Each row below holds a small network's activations on one input, seen along a few directions.
In each table, some parts of the input vary, and every possible input appears once, in random order.
Descriptions start from the smaller parts, as in this example, which fits no table here: one of 5 places around a ring, together with either a single point or one of 9 places around a ring or (one of 3 separate values, together with one of 6 places along a line).
Shared parts are said once, and a part with two or three values counts as separate values.

Other details of the inputs vary at random and push rows far along two fixed directions, the same in every table; ignore that.

Rows:
row 1: -3.04  +3.15  +3.03  +3.47  +1.69  +1.02  +1.37  +1.81  -0.83  -3.24  +1.96
row 2: -0.07  +0.16  +0.26  -0.90  +0.49  -0.62  -0.19  +1.15  -0.51  +0.39  -0.98
row 3: -7.30  +1.92  +0.81  -0.61  +2.03  +0.40  +0.34  +0.40  +1.37  -5.74  -0.35
row 4: -7.68  +3.21  +1.78  +0.42  +3.87  +1.09  +1.09  +0.71  +2.34  -2.28  +0.33
row 5: +3.08  -1.56  +1.53  +2.60  -3.77  +0.56  +0.33  +1.89  -5.24  +0.36  +0.81
row 6: +4.42  -0.67  -0.39  +1.49  -1.94  -0.19  -1.16  +0.04  -2.02  +1.13  +0.23
row 7: +1.35  -2.44  -5.07  -3.65  -0.51  -1.57  -2.90  -4.57  +5.13  +1.30  -0.63
row 8: -2.64  +0.16  +1.02  -0.90  +0.31  -0.57  +1.23  +1.98  -1.12  -1.81  -0.16
row 9: -0.85  -0.35  +0.36  -0.40  -0.10  +0.09  -1.12  +0.51  -0.74  +0.50  -1.19
row 10: -1.18  +2.42  +1.54  +1.59  +2.07  +0.12  +1.69  +1.15  +0.78  -1.17  +1.20
row 11: -0.34  -0.63  +0.44  -1.34  -0.01  -1.13  +0.58  +0.51  -0.86  -0.03  -0.87
row 12: +3.56  -1.76  +1.81  +1.30  -3.33  +1.58  +0.92  +2.08  -5.31  +1.19  -0.15
row 13: -0.24  +0.57  -1.06  -1.24  +1.73  +0.40  +0.48  -0.88  +2.94  +2.62  -0.04
row 14: +3.93  -0.48  +0.30  +2.59  -1.64  +1.63  +0.00  -0.33  -1.41  +3.49  +1.05
row 15: -3.09  +1.79  +2.32  +2.10  +0.48  -0.66  +1.04  +1.76  -2.57  -4.62  +0.84
row 16: -2.83  +1.90  +2.33  +1.25  +1.04  -1.25  +1.99  +2.53  -2.38  -4.07  +0.55
row 17: +0.06  -2.41  -2.53  -3.46  -0.37  -1.19  -2.17  -3.10  +2.67  +2.21  -2.02
row 18: +3.56  -0.29  +2.81  +2.91  -1.71  +2.11  +0.88  +1.77  -3.83  +3.19  +0.81
row 19: +1.75  -0.84  -1.47  -0.36  +0.07  +0.73  -1.78  -2.99  +3.42  +3.07  -0.04
row 20: +1.76  -2.11  -2.71  -3.71  -0.21  -0.31  -0.62  -1.82  +2.30  +1.86  -1.52
row 21: -0.33  -0.55  -1.97  -1.94  +0.37  -1.48  -0.04  -0.70  +1.82  -0.81  -0.09
row 22: +4.87  +0.47  +1.59  +4.53  -1.95  +1.66  +1.40  +1.42  -3.81  +2.01  +2.26
row 23: +2.80  +0.04  -2.78  -0.99  +1.09  -0.06  -0.09  -2.31  +3.79  +3.32  +0.42
row 24: +4.64  -0.85  +1.00  +2.66  -3.17  +1.04  +1.00  +1.60  -5.00  -0.66  +1.12
row 25: -7.02  +2.43  +1.01  +0.00  +2.62  -0.37  -0.91  +0.50  +1.60  -4.66  -0.60
row 26: +4.17  -2.86  +0.51  +0.46  -3.80  +0.41  -0.30  +1.05  -4.07  +2.85  -0.15
row 27: -3.14  +2.71  +3.59  +1.80  +2.13  +0.89  +2.38  +2.89  -1.13  -1.46  +0.93
row 28: +2.43  -2.22  -5.20  -4.69  +0.28  -1.22  -1.72  -4.12  +5.32  +1.74  -1.39
row 29: -5.61  +0.13  -1.75  -2.75  +2.05  -1.61  -1.94  -2.96  +4.57  -2.66  -1.29
row 30: +2.99  -1.04  -3.08  -2.20  +0.20  -1.50  -1.79  -1.98  +2.79  +1.97  -1.01
Each input here is: one of 5 places around a ring, together with either one of 2 separate values or one of 4 places along a line.
The inputs of row 10 and row 1 match in every part but the place on the ring of 5. If row 23 is changed in the same way as row 10 into row 1, which row does it become?
Answer: row 22
Change only the place on the line of 4 in row 5. List by row number the other rows that result.
Answer: row 3, row 25, row 29
Change only the choice among 2 separate values in row 13. List by row number the other rows that result.
Answer: row 27
Change only the choice among 2 separate values in row 4. List by row number the other rows that result.
Answer: row 18
